These are the activations of a small network on made-up records, seen along a few directions, one row for each record.
Each row is followed by the record's values for the fields L, K, U, P, W.
A field that a record lacks is written absent.
The largest differences between rows may come from other fields.
In the rows, zero is written as 500.
Strong random noise was added to every row along 13 fixed directions; ignore it. To show where, here is one row again and again, with new noise each time:
[ 97 806 379 399 223 390 620 288 574 397 558 525 511 388 472 660 534 453
 756 384 413 529 476 172 531 846 479 424]
[475 489 468 506 539 404 551 473 341 623 584 351 449 476 396 144 408 457
 525 330 502 593 443 628 305 485 670 614]
[522 553 476 523 313 690 390 346 542 541 335 493 547 617 638 323 519 371
 706 336 469 445 430 544 314 481 354 172]
[335 591 791 377 373 449 557 269 360 541 245 527 565 502 432 430 456 518
 498 163 430 426 397 447 465 391 240 431]
[516 558 591 511 634 560 505 273 238 544 377 357 570 330 254 507 610 479
 620 331 356 283 391 444 372 616 236 472]
[828 580 431 587 561 346 519 161 357 532 611 455 508 450 265 393 770 512
 546 442 357 175 478 499 440 550 410 547]
[625 425 360 498 629 661 465 545 430 488 617 466 586 326 353 839 547 368
 567 602 577 344 510 422 477 533 430 474]
[483 806 434 273 123 465 455 440 546 329 628 559 527 490 464 565 563 674
 506 423 376 324 428 276 760 752 464 366]
[641 700 440 149 417 493 802 649 386 344 677 240 466 307 380 699 456 546
 372 669 587 323 510 351 539 642 414 499]
[449 134 656 559 456 434 477 504 511 576 497 477 483 593 614 473 437 655
 452 442 444 699 442 495 594 296 518 580]
[918 463 437 512 578 518 423 358 569 727 402 446 420 158 214 595 671 531
 326 705 473 585 537 354 362 708 556  99]
[619 289 545 540 574 716 388 500 510 551 430 470 517 525 458 677 557 508
 533 646 455 401 462 538 589 321 374 425]
[542 550 241 552 441 617 332 608 424 215 750 539 684 570 530 656 656 480
 655 429 471 207 478 445 605 670 405 542]
[430 423 593 580 608  75 732 295 510 308 472 566 592 436 585 677 652 607
 447 363 521 578 584 349 426 462 367 756]
[196 541 375 621 528 314 619 651 281 282 590 495 642 715 473 249 573 236
 472 198 653 469 616 642 269 452 490 694]

[461 448 643 406 372 774 313 540 594 460 325 612 516 732 699 547 423 594
 575 423 458 306 429 579 663 292 345 457] => L=l1, K=k3, U=u2, P=p1, W=w1
[241 706 643 433 425 507 402 639 500 410 171 491 455 574 568 121 466 633
 343 335 457 682 475 606 431 619 495 351] => L=l1, K=k3, U=u2, P=p2, W=w2
[227 594 407 555 233 420 534 640 451 545 543 406 312 768 403 143 614 468
 363 650 357 606 592 620 621 473 688 387] => L=l2, K=k2, U=u3, P=p1, W=w2
[571 529 468 413 385 411 665 580 582 443 596 499 474 656 413 492 558 382
 314 606 650 401 611 502 559 442 551 474] => L=l2, K=k2, U=u2, P=p2, W=absent
[463 570 486 569 491 492 498 498 417 503 479 417 452 557 433 245 601 495
 491 503 393 458 491 567 410 630 480 442] => L=l1, K=k1, U=u3, P=p2, W=absent
[131 361 542 467 301 552 356 695 624 555 615 644 445 715 392 428 399 497
 438 497 486 601 475 470 797 483 762 560] => L=l2, K=k1, U=u1, P=p2, W=absent
[538 200 388 718 557 486 559 550 329 510 672 343 605 496 596 493 562 359
 601 396 537 583 486 431 332 639 386 469] => L=l1, K=k2, U=u2, P=p2, W=w2
[835 580 503 474 666 518 466 460 702 508 325 594 559 363 542 596 511 489
 427 616 632 574 559 537 341 442 495 295] => L=l2, K=k1, U=u1, P=p1, W=absent
[720 772 247 595 514 446 602 138 588 500 626 333 439 602 490 222 659 335
 882 622 399 260 483 680 335 556 563 532] => L=l2, K=k3, U=u2, P=p2, W=w1
[383 352 435 515 548 626 595 429 433 668 669 632 469 558 448 749 394 130
 699 467 677 280 556 499 398 231 505 667] => L=l1, K=k3, U=u1, P=p1, W=w2
[545 670 594 292 361 375 646 393 487 658 469 601 379 436 319 491 454 452
 321 447 588 401 565 450 510 426 549 455] => L=l1, K=k3, U=u2, P=p2, W=w2
[882 557 604 417 606 484 453 338 481 603 318 534 482 404 669 215 407 600
 499 281 570 490 438 662 162 409 497 487] => L=l1, K=k3, U=u2, P=p2, W=w1
[431 506 406 487 300 407 657 633 521 270 615 313 470 662 823 264 502 681
 530 515 419 637 474 493 495 682 509 478] => L=l2, K=k1, U=u3, P=p2, W=w2
[305 557 589 192 290 640 485 742 652 493 453 489 525 435 591 700 173 555
 480 527 606 727 404 441 709 459 616 411] => L=l2, K=k2, U=u2, P=p2, W=absent
[603 367 736 593 524 556 282 482 555 733 139 600 371 699 399  64 551 578
 214 500 464 657 502 742 461 251 607 279] => L=l2, K=k2, U=u2, P=p1, W=w2
[434 607 573 460 576 598 498 638 391 611 271 279 392 441 225 225 511 467
 323 562 439 571 519 598 379 595 506 321] => L=l1, K=k3, U=u1, P=p1, W=absent
[806 512 538 439 402 629 538 453 692 428 297 476 487 694 744 555 620 476
 526 679 561 313 568 572 420 264 258 243] => L=l2, K=k3, U=u2, P=p1, W=absent
[651 389 413 451 312 578 480 608 474 611 709 315 413 560 452 436 453 502
 461 558 453 429 472 491 606 486 583 393] => L=l2, K=k3, U=u2, P=p1, W=w2
[598 459 361 767 622 529 241 289 787 513 410 557 473 547 627 391 663 614
 777 594 342 622 493 565 452 598 672 493] => L=l2, K=k3, U=u2, P=p1, W=w1
[587 782 364 319 420 240 675 539 762 201 740 700 520 426 695 721 476 670
 380 642 646 554 583 369 665 619 675 684] => L=l1, K=k2, U=u3, P=p2, W=w2
[791 609 524 359 426 494 308 613 588 343 447 483 564 527 887 280 384 777
 536 298 517 514 412 652 442 453 547 510] => L=l2, K=k3, U=u2, P=p1, W=absent
[359 469 548 497 746 536 532 388 208 544 600 428 622 133 122 885 529 517
 629 388 410 374 388 219 555 869 348 651] => L=l2, K=k2, U=u2, P=p2, W=w1
[449 447 402 526 449 758 406 535 294 657 649 554 563 516 490 601 351 206
 684 447 592 409 434 552 448 347 439 431] => L=l1, K=k2, U=u2, P=p1, W=absent
[289 443 419 543 488 440 753 449 500 665 611 396 336 417 354 665 498 316
 573 772 508 622 609 364 484 517 589 507] => L=l1, K=k1, U=u1, P=p1, W=absent
[671 375 341 668 488 420 409 582 580 503 594 556 408 677 487 295 712 529
 398 624 467 464 655 595 485 487 674 509] => L=l1, K=k1, U=u1, P=p1, W=w1
[588 548 441 540 804 383 745 519 478 594 441 285 302 262 347 445 569 496
 409 868 524 662 611 570 293 583 619 553] => L=l1, K=k1, U=u1, P=p2, W=w2
[442 523 697 492 488 595 334 448 691 416 138 575 507 525 632 647 569 724
 488 579 354 519 484 474 659 414 304 389] => L=l1, K=k3, U=u1, P=p1, W=w1
[402 293 540 503 585 401 702 721 474 457 576 298 391 542 484 455 495 652
 321 686 501 667 568 463 536 566 605 626] => L=l2, K=k1, U=u3, P=p1, W=w2
[811 324 667 445 495 415 436 612 439 492 439 729 665 359 528 787 452 508
  96 307 732 555 584 393 485 358 364 317] => L=l1, K=k3, U=u2, P=p1, W=w2
[620 670 466 294 325 463 673 457 584 485 625 377 329 528 593 434 458 563
 518 667 496 386 491 502 549 468 547 531] => L=l1, K=k3, U=u2, P=p2, W=absent
[268 638 541 445 462 381 613 391 388 713 360 567 430 340 236 504 434 216
 377 373 621 590 606 455 315 417 537 346] => L=l2, K=k3, U=u2, P=p1, W=w2
[461 438 445 546 613 879 234 832 360 419 428 319 473 586 275 506 631 543
 464 735 315 328 450 618 690 575 438 416] => L=l2, K=k3, U=u2, P=p1, W=w2
[795 424 237 600 643 470 469 716 528 278 635 345 503 453 622 462 663 611
 410 734 504 568 577 541 407 700 571 455] => L=l2, K=k3, U=u2, P=p1, W=absent
[690 431 423 502 377 428 476 513 161 670 769 432 458 531 193 454 599 328
 384 483 440 174 550 559 593 292 489 511] => L=l2, K=k3, U=u1, P=p1, W=absent
[270 554 718 468 639 295 638 608 301 371 311 370 477 632 361 270 561 562
 249 403 439 494 541 690 553 265 410 759] => L=l2, K=k2, U=u2, P=p1, W=w2

Which values does each new row have?
[449 455 493 450 407 596 315 378 603 709 614 601 468 398 525 504 261 541
 705 395 480 607 334 433 590 559 736 526] => L=l2, K=k3, U=u2, P=p2, W=absent
[160 781 513 437 400 475 400 453 506 659 472 641 458 451 176 296 406 412
 474 374 468 631 447 497 635 638 802 489] => L=l2, K=k2, U=u3, P=p2, W=w2
[543 514 602 395 662 534 714 550 398 546 344 405 471 417 568 517 411 409
 445 486 650 461 542 600 236 331 376 553] => L=l1, K=k2, U=u3, P=p2, W=w2
[453 589 530 507 438 438 549 223 446 686 396 437 347 387 506 364 495 532
 643 500 352 565 437 480 402 522 488 409] => L=l2, K=k3, U=u2, P=p2, W=w2
[504 560 471 531 591 539 513 556 595 333 434 496 533 613 585 503 570 572
 509 655 520 498 528 586 545 483 463 544] => L=l2, K=k2, U=u2, P=p1, W=w1
[602 464 446 465 556 734 428 657 603 522 483 519 459 631 553 467 458 412
 489 670 612 392 529 661 491 318 573 436] => L=l2, K=k1, U=u3, P=p1, W=w2
[696 552 521 640 630 411 587 211 520 501 310 412 478 452 412 372 748 495
 503 523 395 476 514 508 283 636 347 329] => L=l2, K=k3, U=u2, P=p2, W=w2
[514 669 562 311 511 649 607 581 318 504 485 359 539 514 526 229 267 416
 566 299 611 387 393 665 301 507 473 508] => L=l2, K=k1, U=u3, P=p2, W=w2
[526 587 613 377 396 544 431 315 653 570 408 417 364 421 633 457 411 807
 634 607 286 585 356 435 666 550 525 481] => L=l1, K=k3, U=u2, P=p1, W=w1
[672 674 567 464 469 369 467 113 356 526 606 652 586 323 335 664 594 535
 614 254 387 137 433 341 582 527 352 652] => L=l1, K=k1, U=u1, P=p1, W=w1
[212 507 402 657 562 475 440 491 481 524 563 496 417 502 348 383 593 485
 590 540 374 630 491 455 526 734 646 568] => L=l1, K=k3, U=u2, P=p2, W=w2
[325 554 522 509 606 394 536 490 573 630 421 437 352 440 479 313 382 512
 533 494 499 715 495 616 370 438 738 683] => L=l1, K=k3, U=u2, P=p2, W=w2
[381 428 653 742 639 472 443 317 495 465 201 630 508 620 348 538 824 554
 416 625 346 497 551 472 609 489 282 398] => L=l2, K=k2, U=u2, P=p1, W=w2
[496 510 475 449 359 657 552 525 574 620 527 438 423 787 500 338 434 343
 585 616 512 335 496 657 570 260 543 445] => L=l2, K=k1, U=u3, P=p1, W=absent
[218 436 322 726 586 529 465 555 715 411 412 579 502 592 731 586 539 391
 693 653 533 745 602 596 409 439 622 531] => L=l2, K=k1, U=u3, P=p2, W=w2
[792 713 405 222 294 662 521 450 638 458 727 614 482 525 896 618 200 496
 732 515 661 292 392 598 553 248 539 568] => L=l1, K=k3, U=u2, P=p2, W=w2
[640 322 330 603 351 717 382 396 637 631 572 505 597 483 841 526 385 341
 872 298 574 549 398 373 216 638 483 198] => L=l2, K=k1, U=u3, P=p1, W=w2
